A small network was shown many inputs. Here are its activations along a few directions, one row for each input.
In each table, some parts of the input vary, and every possible input appears once, in random order.
A made-up example of a description, with smaller parts first: one of 3 separate values, together with either a single point or one of 9 places around a ring or (one of 4 places along a line, together with one of 8 places around a ring).
Shared parts are said once, and a part with two or three values counts as separate values.
In the rows, 128 means zero.

Other details of the inputs shift rows strongly along two fixed directions, in all tables alike. That doesn't count.

A family of inputs:
R1: [150 189 147 152 121  94 133 144 146 139 119 134 135  74 103 158]
R2: [ 69  98 111 125 110 127 121 141 125 118 129 130 131 149 134 137]
R3: [ 75  97 112 131 109 143 112 142 125 110 124 143 130 143 134 135]
R4: [107 103 123 135 107 137 142 131  94 113 136 100 107 132 143 109]
R5: [184  95 137  65 192 138 109  64 175 126 121 142 130 183 156  96]
R6: [112 130 119 126 139 148  94 152  87 123 137 137 126 150 134 103]
R7: [ 95 111 130 127 112 130 122 145 104 131 136 129 142 159 120 103]
R8: [166 198 153 158 138  96 111 172 147 145 136 135 126 110 130 153]
R9: [178  95 135  60 192 122 117  63 175 135 126 130 131 188 157  98]
R10: [180  83 115  65 165 134 162  35 171 129 113 124 128 154 147 110]
R11: [134 161 144 167 118 107 121 170 183 130 122 157 123  90 123 184]
R12: [102 133 122 123 136 127 106 144  86 139 141 114 131 161 140 110]
R13: [241 138 156 103 177 116 153  71 228 139 130 112 104 104 139 163]
R14: [ 66 102 109 128 116 132 118 139 116 134 134 121 131 145 131 151]
R15: [154 177 170 166 111 104 129 169 168 132 122 153 137 112 115 139]
R16: [169 181 139 165 113 117 154 146 148 130 114 144 119  74 121 153]
R17: [112 120  92 133 116 150 141 122  81 126 132 115 128 119 120 124]
R18: [160 179 163 164 122 113 124 170 163 137 132 155 136 103 108 148]
R19: [166 167 160 175 107 110 147 154 161 118 123 123 103  84 139 143]
R20: [ 77 102 103 127 119 145 107 143 113 128 137 129 127 139 122 157]
R21: [ 95 117 127 126 120 136 120 141  98 142 145 119 145 156 117 115]
R22: [144 186 153 150 117  81 144 146 149 145 113 124 139  80 110 153]
R23: [106 116 101 130 114 136 153 122  81 130 124 107 131 127 127 122]
R24: [103 118 123 129 124 148 111 143  93 134 148 128 142 150 108 122]
R25: [176  88 124  55 184 146 125  39 170 124 116 144 140 136 124 112]
R26: [109 104 120 134 117 141 142 130  86 122 142  89 112 129 138 124]
R27: [ 88 118 118 119 110 119 129 123  91 122 117 124 139 126 118 102]
R28: [ 94 115 116 125 112 134 119 125  95 115 112 135 139 120 116  97]
R29: [110 115 105 138 104 148 144 123  89 112 115 130 126 125 132 105]
R30: [119 104 113 137 119 163 128 132  93 109 143 112 105 117 134 114]
Description of these inputs: one of 5 places around a ring, together with either a single point or one of 5 places along a line.
Changing only the place on the ring of 5 turns R21 into R7. The same change can be made to R22. Which row results?
> R27
Start at R30 and move only the place on the line of 5, one step at a time. The first step leads to R16. Which rows follow, in order?
> R25, R18, R6

A family of inputs:
R31: [205 128 146  92 165 108 158  61 213 137 111 130 126 115 135 149]
R32: [114 116 112 129 123 151 123 131  87 121 134 122 124 131 126 110]
R33: [203 139 158  90 175 101 137  77 215 143 116 141 136 137 137 137]
R34: [ 93 107 114 126 124 147 107 140 107 122 135 137 132 145 125 123]
R35: [144 189 149 183  93  96 152 169 147 129 114 134 122  66 116 158]
R36: [ 86 110 115 120 124 136 112 135 104 129 133 131 140 148 122 126]
R37: [101 118 121 125 122 137 115 136  97 123 129 134 136 144 124 105]
R38: [ 99 115 121 124 122 132 117 137  98 127 134 121 131 152 132 109]
R39: [134 189 158 182 107  94 124 191 160 136 129 141 124  94 123 170]
R40: [104 115 120 128 123 143 114 139  98 120 132 133 130 147 130 105]
R41: [ 88 108 116 124 124 136 112 140 106 130 137 126 134 151 127 129]
R42: [104 102 106 129 112 151 134 122  96 113 127 121 121 125 129 115]
R43: [110 119 112 126 121 146 124 128  86 123 131 122 130 128 120 109]
R44: [168  62 111  41 190 157 132  25 150 131 128 119 135 174 139 101]
R45: [133 192 156 178 106  92 124 185 157 137 122 150 133  89 113 165]
R46: [ 99 101 108 125 112 141 139 120  94 121 130 110 122 131 131 119]
R47: [108 115 113 126 122 141 127 129  86 128 137 111 126 137 128 114]
R48: [209 135 160  96 177 108 134  84 219 138 122 139 125 139 144 139]
R49: [146 186 150 187  94  97 151 175 150 129 121 125 112  72 126 163]
R50: [112 114 114 129 123 147 124 132  88 123 138 114 120 135 131 113]
What do these inputs look like to the network?
> one of 4 places along a line, together with one of 5 places around a ring
Changing only the place on the ring of 5 turns R36 into R39. The same change can be made to R33. Which row results?
> R48
Start at R45 and move only the place on the line of 4, one step at a time. The first step leads to R37. Which rows follow, in order?
> R43, R35
